These are the activations of a small neural network, seen along a few directions. Each row is one input.
In each table, some parts of the input vary, and every possible input appears once, in random order.
A made-up example of a description, with smaller parts first: one of 2 separate values, together with either a single point or one of 9 places along a line or (one of 4 places along a line, together with one of 5 places around a ring).
Shared parts are said once, and a part with two or three values counts as separate values.

Other details of the inputs shift rows strongly along two fixed directions, in all tables alike. That doesn't count.

A family of inputs:
x1: [-25   8  41  51  68  15  36  30  34 -41  17  27   2]
x2: [ -2   9  35  47  59 -11  51  67  65 -13  21  39 -38]
x3: [  88   20   14 -102   12   35  -40  -11   -1  -54  -29    9   -6]
x4: [-51  -9 -55   1 -68 -15 -28 -49 -67  51 -41 -35  52]
x5: [-77  -2 -17  94  13 -46  52  50  24  45  25 -18 -16]
x6: [-45  -9 -53 -32 -46 -13 -35 -55 -88  66   0 -55  29]
x7: [ -8   6  33  72  53   4  45  47  78 -68  56  13 -41]
x8: [-43 -20 -49  -5 -71 -14 -26 -39 -93  53 -36 -35  46]
x9: [-12  -3  45  56  51  11  32  19  61 -38  56  20 -27]
x10: [-21 -20 -49  -8 -81 -39 -14 -21 -55 104 -30 -26  18]
x11: [106  11  18 -80 -16   7 -28   3  39  -5 -57  52 -11]
x12: [ 75  27  27 -93  13  38 -35 -40  11 -30 -22  13  10]
x13: [ -3  11  41  47  60  -4  47  48  70   1  21  37 -23]
x14: [-69  -3 -18  47  26  -9  31  34 -43   0  47 -54 -10]
x15: [-60 -26 -11  75   4 -19  19  19  -6   8  57 -20 -21]
x16: [ 89  -1  26 -71 -19  25 -38 -36  37 -36 -14  38  -8]
x17: [-57 -23  -8  75  -2 -17  29  23  -8   5  57 -25 -20]
x18: [ 84  12  21 -75  -1  31 -37 -11   6 -57 -61  43  13]
x19: [ 75  12  25 -74   2  32 -33 -23  11 -46 -56  48  19]
x20: [-44  -2 -66 -25 -56 -11 -29 -54 -76  56 -11 -69  32]
Each input here is: one of 4 separate values, together with either a single point or one of 4 places along a line.
The inputs of x17 and x8 match in every part but the choice among 4 separate values. If x9 is changed in the same way as x17 into x8, which row does it become?
> x1
A walk changes only the place on the line of 4. It starts at x14 and steps to x3. List the rest of the walk in order.
> x6, x12

A family of inputs:
x21: [-52 -14 -35  10 -32 -25  -6 -22 -42  63 -31   0  32]
x22: [-10 -11   7  57  31 -18  20  52  44 -22  37  14 -40]
x23: [-28  -8  -1  49  -7 -15  17   1  22  12  19   0  -9]
x24: [ -7 -12  14  55   5  -3  29  24  34  -7  25   2 -18]
x25: [-32 -12  -4  16  -7 -13  19  10 -26  21  44 -23 -17]
x26: [-45 -11  -3  29   5  -6   3 -15 -10  21  36 -12  -1]
x27: [  72   -2  -37 -116  -61   20  -87  -61  -57   -5  -64   -6   26]
x28: [-40  -4  -8  24   1 -17  12   4 -12  34 -20   8  16]
x29: [ 56  11  -2 -81 -13  29 -41 -48 -12 -50 -44  19  22]
x30: [-47   2  -4  30  16   0  30  34 -32 -28  31 -32 -14]
x31: [ 69   9  47 -36  30  32  -5  -2  43 -48   7  29 -16]
x32: [  71    3  -17 -111  -66   30  -71  -78  -51   -3  -67  -13   46]
x33: [-23 -17 -31   3 -49 -14  -8 -18 -54  72 -35 -14  37]
x34: [-47 -11   1  43  24  -4  18   0   3   3  46   2 -10]
x35: [-22   3  33  45  52   7  28  25  33 -26  50   2 -22]
x36: [-25  13  31  52  54  -4  41  56  36 -15   4  23  -7]
x37: [-26 -12 -20  22 -38 -17  -7 -23   4  34   5  -3   7]
x38: [-34 -23 -49   5 -74 -23 -25 -55 -32  67  -8 -11  24]
x39: [-15   3  17  34  25  -4  27  36  10   7  -9  13   5]
x40: [ 73  15  41 -26   9  21  -7   4  73 -47 -12  41 -15]
x41: [-50  -7 -42   1 -40  -7 -25 -46 -73  32  -6 -44  40]
x42: [-26  16 -31   2  -3 -24  11  16 -21  58 -21 -22   7]
x43: [ 66  36   3 -85  16  35 -24  -4  13 -51 -32  -6  -6]
x44: [ -9   4 -23  10 -10 -26  12   6  19  33  11 -26 -13]
x45: [-29 -12 -27  24  -1 -28  -5  24 -31  40 -15   2  -2]
x46: [-23 -28 -39  -9 -36 -19 -36 -30 -53  55  15 -26   2]
x47: [-43  -5   1  47  25   8  24  19 -25 -27  26 -30   5]
x48: [ 63  29  40 -41  61  23  12  31  68 -53  20  16 -39]
x49: [-22 -15  -4  45 -19 -12  14   0  12  22  16 -10  -4]
x50: [-34  16  22  49  58  11  29  35  11 -58  32 -11  -5]
x51: [ 69   7  18 -70 -16  24 -38 -46  11  -9 -16  22   7]
x52: [ 53  15   4 -75 -10  28 -41 -40  -8 -46 -39  11  23]
x53: [ 61  27  55 -18  57  21  19  40  66 -59 -31  62 -13]
x54: [-10 -16   5  15  -1   7   4  -8 -12  13  29 -14  -1]
x55: [ 73  27  52 -34  42  15  29  59  49 -60 -26  53 -29]
x56: [-28 -15 -13  34 -30 -30  25  17  -3  25  25 -16 -17]
The inputs of x40 and x35 match in every part but one. If x23 is changed in the same way as x40 into x35, which row does it become?
> x51
What do these inputs look like to the network?
> one of 4 places along a line, together with either one of 3 separate values or one of 6 places along a line
Which other rows agree with x50 in the place on the line of 4? List them by row number.
> x27, x29, x30, x32, x41, x43, x47, x52
